Each row below holds a small network's activations on one input, seen along a few directions.
In each table, some parts of the input vary, and every possible input appears once, in random order.
A made-up example of a description, with smaller parts first: one of 2 separate values, together with either a single point or one of 11 places around a ring or (one of 5 places around a ring, together with one of 6 places along a line).
Shared parts are said once, and a part with two or three values counts as separate values.
In the rows, 128 means zero.

Other details of the inputs vary at random and push rows far along two fixed directions, the same in every table; ignore that.

Rows:
r1: [202  52 144 103 185 155  17 129  89 155 123 120 123  49  85 160 131]
r2: [106 142 103 151  95 125 170 144 129 140 103 169 125 140 152 120 154]
r3: [131 153 134 127 116 152 166 103 140 112 132 144 129 134 143  92 120]
r4: [115 142 107 137 102 113 162 125 149 127  84 160 149 143 155 112 141]
r5: [124 160 136 127 120 152 165 104 143 108 133 154 115 122 155 100 110]
r6: [145 144 124 118 111 154 165 123 161 121 138 113 137 148 144 105 142]
r7: [153 148 127 120 104 145 168  93 142 121 142 118 135 147 132 120 141]
r8: [183  58 139  95 185 154  12 117 105 156 125 143 104  54  89 201 125]
r9: [104 152 220 162 169  70 112 166  92 137 132 101 142 167 103 130  76]
r10: [ 67 141 101 106 114 109 167 118 170 120 142 128 134 105 124  94 139]
r11: [128 153 103 127 134 134 162 124 169 127 133 149 131 141 156  97 120]
r12: [108 146 116 161  95 153 163 117 112 126 133 139 109 139 136  93 128]
r13: [153  95  96 125 131 185 123  92 135 116 110 152 132  89 121  93 132]
r14: [143 137 121 140  89 137 162  92 134 117 140 110 132 147 138 123 135]
r15: [ 90 169 203 160 156  40 124 199  99 160 106 129 139 177 120 153 108]
r16: [136  88  61 149 114 168 119 130 146 131 108 160 111  95 126 105 138]
r17: [124 148 210 149 158  74 114 187 113 144 145  75 143 172 115 147  99]
r18: [143 159 131 114 113 155 161 126 166 116 146 122 114 128 167 118 134]
r19: [109 160 102 119 114 141 166 119 116  73 111 125 111 133 131 100 113]
r20: [121 135  98 144 110 126 162 130 162 125 118 145 135 149 142  96 115]
r21: [145  87  79 127  94 173  99  79 121 134 128 134 107 115 124 152 151]
r22: [121 151 214 131 152  65 119 142 110 150 155  98 142 194 101 186  97]
r23: [131 145 112 145  81 147 159 108 108 133 153 116 110 148 143 119 145]
r24: [ 61 143 111  99 111  97 171 112 153 125 113 147 146 103 139 108 166]
r25: [104 143  80 118 131 120 169 142 148  82 113 131 105 142 144 104 120]
r26: [ 92 157 115 107  92 124 157  91 144 102 171 108 145 106 116 126 158]
r27: [101 179 205 136 192  48 122 182 114 157 115 131 159 167 139 157 104]
r28: [118 137 109 132  79 146 151  94 116 140 154 132 105 168 139 147 144]
r29: [131 167 217 114 158  74 112 137 112 154 160 108 127 187 104 184 105]
r30: [177  42 123 136 165 153  11 134  69 156 118 109 113  54  84 163 132]
r31: [166  34 111 138 190 132   9 179 102 164 100 142 126  61  89 134 108]
r32: [172  99  99 106 123 188 114 116 154 125 127 126 123  89 142 112 151]
r33: [189  31 132 129 167 145   6 139  72 155 120 111 123  55  86 159 126]
r34: [108 146 118 162  96 148 158 107 122 117 123 133 114 141 134  94 126]
r35: [104 157 222 166 162  63 107 178  84 141 140 101 136 174 106 129  77]
r36: [ 82 151 111  95  90 122 149  80 150 109 170 120 139 123 112 147 159]
r37: [141 143 124 110 102 144 161  79 151 129 141 132 128 164 126 147 142]
r38: [176 114 105 106 119 176 116  91 138 121 135 139 110  78 139 136 143]
r39: [102 174 205 139 188  47 130 181 112 155 111 130 167 176 129 154 105]
r40: [125 141 110 144  87 156 158 141 130 132 147 114 110 150 149 108 149]
r41: [116 141 103 142  94 114 159 133 142 131  94 163 144 146 159 114 143]
r42: [112 164 113 120 133 124 163 119 153 127 101 172 135 125 186 127 142]
r43: [154  80  88 121 101 168 107  72 136 129 123 134 122 114 121 155 145]
r44: [134 158 219 141 155  64 126 157 100 143 156  84 148 178 105 158  97]
r45: [129 127 115 129  77 135 149  86 134 127 146 129 119 170 140 148 135]
r46: [106 155 183 107 157  70 120 158  82 117 147  87 121 176 101 201  86]
r47: [162  79  82 129  99 181 105 124 138 125 122 122 122  99 139 107 151]
r48: [112 140  92 159 103 137 164 149 143 136 136 154 107 146 140 100 131]
r49: [167  43 118 129 205 131  22 167 115 160  99 140 139  63  86 135 105]
r50: [166  85  89 120 114 181 117 116 151 122 119 122 135  98 132 110 148]
r51: [169  41 103  94 188 161  19 175  84 113  99  98 110  40  90 160 123]
r52: [118 163 186 115 159  70 121 172  73 110 144  73 123 159 105 174  87]
r53: [ 67 149 124 112 104 130 160 100 142  97 153 132 143 103 116  90 141]
r54: [129 146  99 131 134 133 166 124 168 127 128 147 139 148 144  93 122]
r55: [ 85 152 114 106  99 130 158 118 163 106 161  99 142 106 124 109 161]
r56: [110 174 200 134 202  59 112 187 129 151 147 125 124 155 140 137  75]
r57: [125 140 111 146  88 149 155 132 138 123 138 108 117 149 147 111 145]
r58: [ 98 138  95 115 131 107 174 136 134  80  86 154 117 142 162 120 154]
r59: [142  96  76 125 123 149 123 113 146 131  74 172 153  95 144 117 153]
r60: [147  87  94 134 120 180 120  94 133 112 108 151 135  91 123  94 128]
Description of these inputs: one of 6 places along a line, together with either one of 2 separate values or one of 8 places along a line.
The inputs of r6 and r54 match in every part but the place on the line of 6. If r32 is changed in the same way as r6 into r54, which row does it become?
> r11
List by row number the other rows that have the place on the line of 6 in common with r14.
> r1, r7, r23, r26, r30, r33, r38, r44, r52
Change only the place on the line of 8 in r3. List by row number the other rows that result.
> r5, r9, r12, r13, r34, r35, r60
Change only the choice among 2 separate values in r53. List by row number the other rows that result.
> r19
Change only the choice among 2 separate values in r25. List by row number the other rows that result.
> r10

Rows:
r61: [147 117 110 114 101 179 149  90 135 100 144 110 116 122 130 101 134]
r62: [162  90 192 106 204  86  42 147 108 171 133 117 140 101  85 190 118]
r63: [101 168 102  90 118 127 178 115 137  70 126 120 115 132 145 126 136]
r64: [130  83 182 111 188  94  28 163  84 173 146 102 134  74  60 182 129]
r65: [108 181 222 110 163  75 126 154 124 132 170  82 144 150 106 153 121]
r66: [149  87 128 126 178 132  67 170 123 131 116 115 129  73 103 120 108]
r67: [174  99 153 142 175 139  66 142  98 156 116 127 115 115 111 158 106]
r68: [139 115 157 150 159  99  87 170  86 152 114 114 129 133 118 139 120]
r69: [119 169 136 140  77 114 176  99 137 119 153 117 136 182 140 140 132]
r70: [118 126  90 113  76 165 150  86 145 126 153 125 125 116 137 128 154]
r71: [ 85 141 102 139 109 130 157 104 141 125 125 156 141 113 136  94 138]
r72: [173  78  46 119 102 210 126  93 144 101 116 134 108  65 142  85 140]
r73: [140  74 186 134 185 111  23 171  57 161 141  96 119 107  58 168 103]
r74: [ 94 213 138 133  96 103 236 119 183 122 119 159 141 204 179  99 126]
r75: [160  73  48 106  82 193 111  61 149 127 121 141 134  80 139 136 169]
r76: [122 208 149 139  74 123 236  93 154 113 157 123 125 235 166 115 121]
r77: [121 120 180 154 160  90  84 179  80 148 139 100 117 139 102 141  99]
r78: [129 116  75 143  89 154 146 116 133 116 126 138 114 117 142  93 142]
r79: [167 118  97 136 119 169 132 119 128 135 113 147 116 131 151 125 128]
r80: [ 98 118 163 146 171  80  87 193 108 147 127 121 132 126 103 132 110]
r81: [102 206 162 151 113  90 211 155 158 130 133 134 134 211 172 119 110]
r82: [105 101  78 132 124 147 127 113 148 127 109 154 131  89 130  98 149]
r83: [140 130 180 134 183  92  90 184  97 133 138  92 133 126 108 125  86]
r84: [140 104  96 106  98 142 132  84 145 135 127 134 140 104 121 144 165]
r85: [159  95 105 124 119 182 120 106 129 110 129 118 114  89 122 106 120]
r86: [115 130 167 126 190  95  85 154 117 133 128 130 148  87 105 114 106]
r87: [ 69 199 201 120 146  24 152 175  92 118 128 101 135 206 121 181  97]
r88: [172  87  61  98 102 192 110  58 167 132 126 152 121  94 151 137 157]
r89: [127 146 124 106 105 153 157  93 156 109 163 108 128 123 145 119 143]
r90: [ 91 214 234 149 173  29 171 210 128 154 140 120 146 231 147 145  81]
r91: [130  72 118 141 159 124  60 167 108 144 112 128 117  79 100 127 126]
r92: [ 89 134  95 104 118 122 138 123 112 101 118 130 110 118 127 146 141]
r93: [161  42  95 136 138 179  45 118  95 135 112 131 102  53  90 133 133]
r94: [120 102  84 133 119 147 137 109 150 130  88 159 138 102 143 110 155]
r95: [133 140  87 151  69 164 175  87 140 110 123 136 121 153 144 114 144]
r96: [ 98 170 122 123 129 124 178 129 166 110 126 130 145 140 139  86 128]
r97: [ 91 217 147 112 114  71 224 126 141  92 131 134 125 215 164 154 115]
r98: [101 170 136 153  95 100 185 147 143 125 121 131 133 180 157 112 135]
r99: [ 95 217 148 130  95  95 227 108 174 124 126 171 147 194 176  96 120]
r100: [140  72  44 126 100 182 121 110 152 119  86 172 129  86 147 100 167]
r101: [148  99 101 131  94 166 123  95 118 126 125 129 126 136 115 128 142]
r102: [160 127 161 143 171 111  92 172 102 154 117 131 127 137 130 146 105]
r103: [185  73  96 114 133 178  71  86 131 135 123 146 117  82 120 153 142]
r104: [ 96 134 195 144 170  60 102 161 102 153 116 135 156 132 116 142 105]
r105: [124 126  88 124  66 172 154  85 139 116 152 131 116 122 130 124 149]
r106: [140 126  91 146  87 158 154 113 124 121 115 135 117 140 149 109 150]
r107: [140 119 199 121 174 108  73 155  96 132 161  88 127 116  91 161 106]
r108: [136 101  76 114 135 165 121 135 157 110 111 139 132  84 132  90 133]
What is each input in this table made of?
> one of 4 places along a line, together with either a single point or one of 11 places along a line
The inputs of r61 and r73 match in every part but the place on the line of 4. If r85 is changed in the same way as r61 into r73, which row does it become?
> r93
Change only the place on the line of 11 in r94. List by row number the other rows that result.
> r68, r69, r75, r84, r95, r98, r100, r101, r104, r106
List by row number the other rows that have the place on the line of 4 in common with r67.
> r62, r74, r76, r79, r81, r88, r90, r97, r99, r102, r103
Start at r63 and move only the place on the line of 4, one step at a time. The first step leads to r92. Which rows follow, in order?
> r87, r97
